A small network was trained on made-up records. Each row is its average activation on records with the value named, seen along a few directions.
Values that are neighbours, or in one group, have similar rows; names and order tell nothing.
In the rows, 500 means zero.
Random noise pushes rows far along 12 fixed directions. That doesn't count. These rows show it; they differ only by the noise:
[334 284 413 694 405 436 533 563 528 803 546 411 324 226 607 437 497 512
 376 412 422 490 467 304 727]
[675 596 495 483 574 625 460 573 563 345 526 716 691 817 412 529 730 392
 597 458 432 280 513 543 280]
[525 394 633 420 521 499 433 280 258 594 496 479 279 533 406 322 674 489
 374 545 528 363 464 513 484]
[526 391 733 321 493 703 522 619 347 825 549 322 251 499 350 426 671 444
 568 430 590 405 320 470 651]
[422 628 324 586 406 769 664 652 577 592 420 298 494 185 642 656 341 439
 656 391 589 326 329 630 479]
[516 500 400 677 344 704 420 647 564 623 449 571 612 524 443 523 430 642
 599 480 418 546 512 562 557]
[531 311 548 682 435 393 360 348 801 547 510 710 854 644 632 422 494 313
 436 524 538 484 666 615 429]
[423 705 308 502 545 609 655 853 297 293 528 479 397 399 479 496 579 707
 597 513 268 391 355 333 552]
[533 263 501 697 403 377 446 435 689 758 640 507 223 284 517 529 355 523
 504 297 453 674 550 339 567]
[631 359 644 576 511 503 413 572 591 663 597 581 390 398 566 483 579 576
 567 455 425 455 374 475 414]
[552 692 534 619 467 668 554 644 654 536 544 447 419 449 588 540 548 631
 507 426 463 583 475 429 445]
[572 705 535 492 484 506 513 465 507 515 548 480 273 502 616 328 467 687
 262 562 516 712 651 395 505]
[524 271 558 644 443 503 356 464 563 645 522 631 643 577 457 415 572 426
 537 485 461 393 505 586 485]
[536 439 498 511 431 719 467 765 579 783 448 568 667 566 581 493 648 486
 501 527 478 346 412 498 607]


Values of H:
h21: [547 239 519 444 496 472 250 336 184 859 283 605 543 419 612 388 697 680
 234 776 466 224 326 598 501]
h12: [495 475 458 397 562 351 487 519 204 385 554 535 282 613 253 417 429 685
 485 578 365 651 596 407 682]
h7: [321 375 352 704 391 425 479 520 588 513 476 577 609 571 449 501 585 531
 434 509 341 598 594 297 697]
h24: [515 464 553 468 437 634 365 321 450 595 382 558 579 689 364 450 565 506
 472 571 599 527 543 642 443]
h23: [483 529 485 458 558 479 599 591 508 290 530 535 469 463 520 708 588 614
 640 412 365 501 391 356 464]
h11: [491 802 628 560 534 394 556 339 503  90 524 438 495 712 382 439 470 644
 386 535 493 914 716 427 481]
h15: [572 464 612 371 486 467 410 456 321 756 502 453 375 466 551 252 269 501
 321 624 709 562 602 772 607]
h4: [655 480 385 257 477 585 452 533 452 555 332 581 564 403 575 693 423 528
 632 633 571 363 316 610 393]
h22: [656 704 364 609 551 604 557 888 559 517 614 392 381 173 547 594 153 634
 779 303 486 496 365 683 283]
h3: [317 287 235 564 489 395 620 438 385 679 512 404 283 474 268 680 572 142
 429 120 508 256 564 269 674]
h13: [520 681 433 480 523 544 454 356 446 421 331 622 551 494 687 523 676 698
 293 678 409 396 497 459 297]
h18: [727 372 623 391 521 463 417 508 870 697 485 735 696 644 799 599 564 374
 390 542 580 437 522 533 422]
h5: [368 457 723 644 488 342 578 738 823 372 670 493 734 629 443 549 594 545
 632 471 349 988 558 178 756]
h16: [775 448 486 129 431 607 515 578 505 820 432 601 192 451 556 658 420 558
 491 487 566 541 445 353 581]
h19: [372 608 361 771 472 410 529 522 575 352 700 385 295 375 377 517 213 676
 576 314 401 801 688 407 478]
h9: [550 467 319 675 590 389 451 716 513 359 561 685 664 583 454 509 559 568
 536 518 277 451 482 446 470]
h14: [548 282 626 301 573 310 426 393 480 622 564 617 399 763 421 387 629 342
 329 555 543 559 664 349 694]
h25: [638 637 458 262 662 490 577 679 639 244 449 661 766 642 622 777 520 378
 666 571 526 350 400 566 331]
h10: [530 554 441 477 546 535 590 752 706 537 511 504 395 261 699 780 386 619
 633 458 414 567 327 359 475]
h17: [443 542 501 628 406 576 318 542 464 525 379 544 887 639 452 421 410 640
 525 734 503 644 558 741 599]
h20: [374 330 495 319 391 515 590 401 548 704 527 275 466 410 429 561 321 179
 583 351 724 485 535 515 709]
h1: [563 720 547 607 399 657 416 684 768 523 447 531 831 676 582 467 473 650
 453 559 506 751 650 510 520]
h8: [418 550 599 646 573 431 524 248 650 573 514 375 532 449 674 468 720 303
 242 443 616 464 576 394 391]
h6: [521 348 467 442 565 438 421 503 445 516 420 655 642 531 498 623 583 441
 547 504 479 314 415 585 451]
h2: [301 666 473 637 442 529 686 482 577 432 522 162 516 398 514 435 423 416
 452 422 611 606 562 493 573]
A value of H combines one of 5 hidden first parts with one of 5 second parts; all combinations occur once.
- Changing only the second part turns h18 into h19. h11 has the same second part as h18; what does that change turn h11 into? => h21
- Changing only the second part turns h9 into h22. h5 has the same second part as h9; what does that change turn h5 into? => h1
- Changing only the second part turns h4 into h8. h24 has the same second part as h4; what does that change turn h24 into? => h13
- Changing only the second part turns h10 into h14. h25 has the same second part as h10; what does that change turn h25 into? => h12
